Look-ups in named tables: a row name and a column name give one cell, copied from the table.

mek:
fields: nisa, fumi, gotige, ral, fizinel, lukage, taf, paf, zudul, sen
gam: [-0.686, 0.451, 0.069, -0.783, 0.537, 0.244, -0.621, -0.762, -0.478, -0.593]
sugin: [-0.752, 0.369, -0.010, -0.857, -0.481, -0.840, -0.471, 0.180, 0.314, -0.694]
pab: [-0.571, -0.864, 0.058, 0.513, -0.722, 0.331, -0.287, 0.213, -0.952, 0.004]
kadi: [-0.749, 0.151, -0.841, -0.118, 0.487, -0.122, -0.882, -0.132, -0.824, 0.107]

taf of pab: -0.287
sen of gam: -0.593
sen of pab: 0.004
nisa of kadi: -0.749
gotige of kadi: -0.841
nisa of gam: -0.686
fizinel of kadi: 0.487
paf of sugin: 0.180
zudul of pab: -0.952
paf of gam: -0.762
gotige of gam: 0.069

seges
          lem  dodomog    dep  repesof  nuguruf   roge  varabe  sisaz  zudidis    kun
dem     54.62    43.25  73.75    66.24    61.29  28.86   13.45  26.44    40.78  70.63
mogin   47.76    41.73  51.19    46.36    63.45  78.89   11.19  38.94    73.81  78.23
tida    37.56    57.44  42.01    54.59    46.02  62.31   59.82  28.81    73.40  31.01
vapoda  56.29    59.63  84.96    26.49    60.03  49.74   50.99  40.28    64.98  57.37
lim     36.47    87.31  66.42    14.93    56.79  30.72   36.21  68.09    73.14  41.30
likad   40.60    38.47  72.76    78.38    22.65  80.71   42.49  45.92    35.86  45.53
lifisi  35.23    59.84  34.28    56.63    75.65  64.77   37.72  63.91    27.68  88.33

zudidis of lim is 73.14
zudidis of vapoda is 64.98
dodomog of lim is 87.31
sisaz of lifisi is 63.91
lem of dem is 54.62
dodomog of tida is 57.44
kun of mogin is 78.23
lem of likad is 40.60
lem of tida is 37.56
dodomog of vapoda is 59.63
kun of lim is 41.30

mip.tsv
	gebili	ganupat	zaro	zonago	kogedam	sonofu	sot	nez	genut
daf	-4.7	-8.1	10.8	-17.8	-15.5	-48.2	-0.8	6.2	26.2
takesi	13.5	-58.4	68.3	-25.2	-20.1	23.2	33.7	7.8	12.4
tedak	22.8	27.7	61.5	-19.0	10.0	-16.5	-12.4	4.9	14.4

takesi, ganupat => -58.4
takesi, sot => 33.7
daf, zonago => -17.8
tedak, sonofu => -16.5
daf, genut => 26.2
tedak, nez => 4.9
tedak, zonago => -19.0
Which row has the largest sonofu? takesi

panop:
columns: rosazap, sunotim, sus, mil, pebek, gatutub, rikavan, dib, pid
ged: [155, 118, 84, 199, 195, 140, 182, 122, 101]
kobu: [192, 95, 93, 151, 146, 105, 187, 101, 127]
kud: [176, 104, 65, 173, 167, 111, 193, 113, 124]
sozige: [134, 109, 90, 179, 199, 138, 157, 152, 127]
nug: [160, 95, 175, 152, 94, 127, 127, 106, 97]
lud: [138, 143, 152, 131, 95, 143, 129, 136, 131]
tiv: [145, 161, 155, 34, 40, 138, 94, 143, 173]
daku: [239, 129, 97, 122, 29, 153, 186, 116, 122]
saz: [71, 169, 135, 136, 155, 157, 93, 148, 126]

What is the dib of saz in panop?
148
What is the mil of lud in panop?
131
What is the mil of daku in panop?
122
What is the sus of daku in panop?
97
What is the rosazap of tiv in panop?
145
What is the pid of ged in panop?
101
What is the mil of ged in panop?
199
What is the sunotim of ged in panop?
118
What is the rosazap of daku in panop?
239
What is the pebek of daku in panop?
29
What is the mil of nug in panop?
152
What is the sus of sozige in panop?
90
What is the gatutub of lud in panop?
143

mos:
,ruto,buzu,podazoz,til
kog,0.05,-0.28,0.30,0.01
relarel,-0.71,-0.27,-0.24,-0.65
narinam,-0.54,-0.52,-0.11,-0.35
zigabam,-0.15,-0.25,0.18,-0.69
biva,-0.01,-0.43,0.06,0.13
daro,0.38,0.34,0.11,0.00
mok,-0.69,-0.21,-0.18,-0.69
lepezat,0.61,-0.31,0.49,-0.23
depadab,-0.42,0.04,-0.24,-0.06

lepezat, til: -0.23
daro, ruto: 0.38
biva, buzu: -0.43
zigabam, ruto: -0.15
lepezat, ruto: 0.61
mok, ruto: -0.69
kog, buzu: -0.28
mok, buzu: -0.21
biva, podazoz: 0.06
daro, podazoz: 0.11
narinam, ruto: -0.54
lepezat, podazoz: 0.49
Row with the largest ruto: lepezat

dus =
columns: mapov, mun, mok, mido, sekeku, duzepaz
mored: [4493, -679, 5898, 2305, -4093, 3496]
dabam: [-1476, -3200, -743, 5761, 842, -2302]
bir: [5264, -2690, 1893, -780, -2867, 6339]
fis: [842, -4639, 1840, -3441, -117, 2627]
nofi: [-1508, -53, 842, 842, 219, -4197]
puz: [-1860, 842, 842, -836, 944, -3637]
faforad: [3674, -1018, 842, -247, -1205, 8230]
lalebiz: [842, 731, 6347, 2582, 842, 1659]
dudazaf: [-4161, 916, -3802, -1493, 1389, 842]
gepur: [842, -5172, -1308, 5302, -4232, -1762]
negu: [-3188, 1944, -359, -5434, 50, 1160]
giv: [542, 2046, -4509, 761, 2448, 8066]
bogeb: [842, -5881, 842, 842, -4312, 842]
nuvirol: [4828, -1606, -6, -1589, 67, 842]

dabam, mok: -743
mored, mapov: 4493
dabam, mido: 5761
fis, mok: 1840
fis, sekeku: -117
mored, mido: 2305
mored, duzepaz: 3496
Row with the largest mun: giv

tarakeb =
fields: lodetef, mazata, veruve, dadakis, pipuf, pezovo, luso, dofipe, ruma
ramive: [-0.2, 0.8, 0.1, -0.5, -0.7, 0.0, -0.6, -0.5, -0.1]
kis: [0.7, -0.4, 0.6, 0.6, 0.6, -0.1, -0.5, -0.1, 0.6]
kab: [0.7, 0.2, 0.8, 0.1, 0.5, 0.0, -0.8, -0.4, 0.1]
moku: [-0.1, 0.2, 0.8, 0.5, 1.0, -0.3, -0.2, -0.5, -0.1]
kekul: [0.3, 0.2, 0.6, -0.2, 0.9, 0.2, 0.3, 0.3, -1.0]

What is the mazata of moku in tarakeb?
0.2
What is the dofipe of ramive in tarakeb?
-0.5
What is the veruve of ramive in tarakeb?
0.1
What is the dadakis of kekul in tarakeb?
-0.2
What is the pipuf of ramive in tarakeb?
-0.7
What is the veruve of moku in tarakeb?
0.8
What is the luso of kekul in tarakeb?
0.3
What is the ruma of kis in tarakeb?
0.6
What is the dofipe of kis in tarakeb?
-0.1
What is the dadakis of kis in tarakeb?
0.6
What is the mazata of kis in tarakeb?
-0.4

tapo:
,rebad,tobope,luzova,soguvek,lokedem,vanag,puv,porapa,lekodok
binipov,129,122,123,130,127,143,117,148,126
nef,117,101,71,145,96,168,170,80,168
fuv,93,151,151,119,86,124,82,100,77
tibagur,106,118,127,145,127,122,100,192,175
ruva,138,191,147,169,206,141,135,18,87
numan,126,94,119,119,142,155,121,141,121
gapeta,135,162,135,79,81,99,149,120,113
mazimis,125,99,111,124,141,135,159,130,144
bef,144,160,131,81,70,89,146,146,123
nafakor,144,75,115,90,123,155,134,122,123
fulu,109,112,110,144,115,115,135,112,122
voris,152,112,126,101,122,186,141,133,164
namaruk,130,122,140,89,56,105,125,109,88

puv of namaruk: 125
lokedem of gapeta: 81
soguvek of tibagur: 145
tobope of mazimis: 99
puv of numan: 121
vanag of fuv: 124
porapa of namaruk: 109
vanag of nef: 168
rebad of nafakor: 144
vanag of gapeta: 99
luzova of voris: 126
luzova of namaruk: 140
rebad of mazimis: 125
lekodok of namaruk: 88
Row with the largest lokedem: ruva

Table padimes
columns: punipo, nit, besi, darorem
kalo: [0.740, 0.564, 0.116, 0.428]
gaf: [0.470, 0.588, 0.624, 0.543]
biko: [0.752, 0.802, 0.319, 0.340]
kupeke: [0.042, 0.241, 0.761, 0.915]
dunob: [0.429, 0.445, 0.318, 0.107]
figolo: [0.926, 0.696, 0.369, 0.237]

kalo, nit -> 0.564
figolo, darorem -> 0.237
kalo, besi -> 0.116
kalo, darorem -> 0.428
kupeke, besi -> 0.761
gaf, darorem -> 0.543
dunob, nit -> 0.445
figolo, besi -> 0.369
dunob, punipo -> 0.429
dunob, besi -> 0.318
kalo, punipo -> 0.740
kupeke, darorem -> 0.915
gaf, punipo -> 0.470
biko, punipo -> 0.752
gaf, nit -> 0.588
biko, besi -> 0.319
kupeke, punipo -> 0.042
figolo, nit -> 0.696
gaf, besi -> 0.624
dunob, darorem -> 0.107
Which row has the largest darorem? kupeke

fop:
       meni   gog  fovepes   lup   lam  kerat  mamer  dilik  bubar   gis
lidep  2757  4413     3083  6515  1214   2662   2397   4085   2851  4302
rus    2537  3444     5735  6137  4183   3306   4219   2992   3148  2776
lagim  4529  2311     5014  4336  4687   2039   1581   1704   4697  5063
musa   3194  4785     2783  4510  2660   2594   2833   4446   3373  2725
voke   3965  4100     3000  4346  4169   2269   4076   4304   5605  2519
roz    2635  3135     6820  7566  3957   3945   4142   2312   2504  2390
pebo   4073  4384     2821  4293  4308   2441   4292   3628   5870  2075
duti   3003  4870     3363  3362  4098   3072   3527   2800   2749  4298
det    1577  4121     2681  5095  2360   4353   6091   5965   2110  1302
kol    3986  3868     3694  3539  2767   3639   2908   3849   3353  4193

What is the lup of musa in fop? 4510
What is the lam of pebo in fop? 4308
What is the dilik of lidep in fop? 4085
What is the kerat of rus in fop? 3306
What is the fovepes of rus in fop? 5735
What is the kerat of pebo in fop? 2441
What is the meni of lagim in fop? 4529
What is the bubar of lagim in fop? 4697
What is the gis of pebo in fop? 2075
What is the bubar of duti in fop? 2749

